These are the activations of a small neural network, seen along a few directions. Each row is one input.
In each table, some parts of the input vary, and every possible input appears once, in random order.
A made-up example of a description, with smaller parts first: values(2) and (point or line(9) or (line(6) and ring(8))).
Shared parts are said once, and a part with two or three values counts as separate values.

Other details of the inputs vary at random and push rows far along three fixed directions, the same in every table; ignore that.
To show where, the next rows are all for the same input, with only those details redrawn:
[29 14 12  4  3 -6 25 11 -3 -3  0  3 17]
[-20  10  -7  -2  -2   8 -22 -19   7  -2  17  -7 -26]
[ 9 22 10 -3  5 -1  6 -1 -3 -3 11 -5 -8]
[ -3 -28 -37 -15  -3 -21 -14 -22  20  13  28  -3 -38]
[-17  14   6  19  -9  23 -16 -10   6 -11  -6   4  14]
[  0 -23 -24   6 -10  -6  -7 -13  19   4   6   7   2]

Table:
r1: [ -7 -33 -27   4  -7  -6  -3  -9  -1   5  -9   1  -2]
r2: [  6  20   9  -8  10   1   7   2  -7   5  -4   1 -14]
r3: [-23   5   9  17  -1  20 -20   0  -3  -3 -24  -6  10]
r4: [-21  13   6   8 -16  20 -13 -14  -4 -13 -16   5  13]
r5: [  3   7   9  26 -11  17   3   2   6 -11 -17  12  40]
r6: [ 39  -4   0 -12  17 -21  37  24 -14   3  -3  -3  23]
r7: [ -6 -21 -30  -8  -6  -3  -8  -9  13   7   0   9   7]
r8: [-29   6   8   5  -4  28 -15   1  -4  -7  -7   6  18]
r9: [-24   6   3  17   3  23 -15  -6  -7 -14  -9  -3  18]
r10: [-22  14   3  12 -14  23 -11 -10  -6  -6 -19   7   9]
r11: [  5  12  15  -6  15  -8  -5   9  -9   0  -3 -13  -9]
r12: [ -3 -32 -24  10  -2  -7  -8  -9  10   0   5  -2   2]
r13: [ -4 -22 -28   0  -6  -4  -5 -13  14   4   4  11   5]
r14: [ -1   6  -3 -30  12 -20   1 -10 -18   0  23 -23 -48]
r15: [ 17 -31 -19   7 -11 -13   8   5  18  15 -22  16  24]
r16: [ 28  15  14   3  -1 -11  21  18   3  -2  -4  -1  17]
r17: [ -9 -33 -20   0  -5  -2  -4  -5  10   5  10  11   4]
r18: [-23   4  14  18  -8  25 -14  -2   1 -11  -1   4  13]
r19: [ 26   7  14   7   7 -11  20  22  -5  -6  -5 -11  18]
r20: [  2  11  23 -11   8  -4  -2  13  -5   4   3  -3 -10]
r21: [ -3   5   3 -29  17 -11   2   0  -9  14  24  -9 -55]
r22: [  8  21  15 -10   8  -7  -3   5  -1   4  -2  -3  -9]
r23: [ 29 -53 -24   0 -13 -23  32  12   5  15 -10  21  21]
r24: [  0  11  20  -9   6   0   4  13  -8   9   0  -4 -14]
r25: [  3  12   9  -4  17   1   6   6 -15   1  -5  -9 -14]
r26: [23  5 22  3  0 -8 22 26 -1 -2  1 -1 16]
r27: [  0  10  17 -14  -2  -1  10   3 -16  -5   6  -3 -10]
Question: The inputs of r8 and r6 match in every part but one. If r20 is changed in the same way as r8 into r6, which row does it become?
Answer: r11
Question: What do these inputs look like to the network?
Answer: values(3) and (line(4) or line(5))
Question: List by row number the other rows that have the values(3) part in common with r15.
Answer: r2, r4, r5, r7, r10, r13, r16, r22
Question: Change only the line(5) part in r1. List by row number the other rows that result.
Answer: r3, r11, r14, r25
Question: Change only the values(3) part in r12. List by row number the other rows that result.
Answer: r5, r18

Table:
r28: [  0  29  15 -25  -4  -6   2 -10  -6  13  19  -1 -53]
r29: [-40 -11 -23  -8  -7  20 -22 -25  -4 -11  15   4  -5]
r30: [-20   7  30   8  -7  21  -7  12 -16   0 -26   5   6]
r31: [-31 -12 -17  11   6   2 -42 -16   7  -6  -9 -22 -13]
r32: [ 14 -22  -5  28 -31  -1   6  -2  24   3 -24  19  26]
r33: [ -4  30  -2  12   0   4 -20 -18   8 -11  -3 -13  -6]
r34: [ 25   6  34   8   2 -10  25  31 -16   1 -20  -7   8]
r35: [  9 -41 -46  19  19   1   7  -9  17  18   5  14  -1]
r36: [-10  14  29  24  -5  16 -13   7   6 -20   9  -9  20]
r37: [ 12 -34  -9 -14 -10 -18  21   3   0   9  24  10 -12]
r38: [ 11  -1 -18 -44  33 -35  -1   4  -8  17  22 -25 -42]
r39: [ 15  38  10   0   0  -3  14 -10 -13  -8  -2 -12 -18]
r40: [-28   5  -7 -23  12   7 -17 -10 -17   3  -4  -9 -27]
r41: [-18  15  26   3   7  17 -21  19   1   1 -19  -2  20]
r42: [ 14 -15  -6   4  -7   0  30   1 -17 -10  -1  10  27]
r43: [  3  23  37   8  -5   9  14  12 -15 -16  14 -10  -3]
r44: [ 20  10  29 -10   1   2  34  25 -14  -5   9  14  24]
r45: [  5  42  30 -12  -3  11  10   7  -5   3  -4  13  -2]
r46: [  3 -15 -24 -10  10 -22  -9 -15   5  -7  37 -23 -27]
r47: [ 17 -55 -34  11  -7 -24  13   1   3   7 -25   0  15]
r48: [ 9 47 28 -9  5  5 -1 13  7  2  2  3  5]
r49: [-37 -11  -8  -4  -7  15 -36  -8  20  -3  25   0  -2]
r50: [ -6  26  -3 -31  23  -6  -5  -5 -12  -7  41 -22 -26]
r51: [  9 -57 -20  -9  -8 -18   9  15  13  21 -19  23  19]
r52: [ 53  -6 -18 -24   2 -39  48  -1  -8  16   4   8 -12]
r53: [12  2 14 35 17 25 18 21  7  9 -9 21 25]
r54: [ 10  -3   6  38 -22   7 -10   4  31  -6 -27  15  45]
r55: [ 35  -1   3   1   4 -18  41  10 -20 -13  12  -9   9]
r56: [ -9  27  -2  -6  -4  16  -2 -15  -5  -4 -12  11   5]
r57: [-24  15 -20   6  -7  19 -32 -21  18  -5 -11   6  16]
r58: [-21 -40 -36 -13  -3 -10 -15 -20  -5  13  -7  -3 -27]
r59: [-29 -12   8  22  -5  11 -41   1  16  -3 -17 -10   3]
Question: The inputs of r36 and r46 match in every part but one. If r59 is changed in the same way as r36 into r46, which row does it become?
Answer: r31
Question: What do these inputs look like to the network?
Answer: values(2) and (point or (values(3) and ring(5)))
Question: Change only the values(2) part in r47. List by row number the other rows that result.
Answer: r34
Question: Change only the values(3) part in r43. List by row number the other rows that result.
Answer: r32, r34
